Read these off the table that follows. Rows and columns are numbered from 0.
1) Read off the entry in row 0 and column 0.
2) Read off the entry directly below the smallest entry.
3) Read off the entry in the bottom-right corner.
4) Read off the top-right entry.
5) Read off the largest entry.
6) Read off the entry directly below 156.
7) Read off the entry in row 0 and column 2.
[[ 60 209 165  51 202  64 163 117 156 186 136  55 196]
 [168  62  58  56  55 162 186 117  65 170 167 179 100]]
1) 60
2) 56
3) 100
4) 196
5) 209
6) 65
7) 165

[[92, 91, 95, 81, 86, 109], [99, 106, 110, 103, 95, 83], [84, 88, 52, 85, 77, 93], [122, 103, 121, 112, 120, 110], [134, 115, 144, 112, 133, 136], [76, 97, 50, 92, 67, 109], [119, 122, 134, 125, 118, 115], [134, 128, 142, 120, 136, 133], [84, 98, 82, 79, 74, 98], [131, 132, 133, 133, 140, 116], [96, 98, 96, 80, 80, 98], [107, 125, 113, 135, 121, 82], [123, 109, 129, 126, 123, 126]]
Give the entry just right of the smallest entry.
A: 92
The entry just right of the largest entry -> 112
The entry just left of the smallest entry -> 97
The entry just left of the largest entry is 115
Give the entry just left of 97.
A: 76
The maximum -> 144
The entry just right of 77: 93
The minimum -> 50
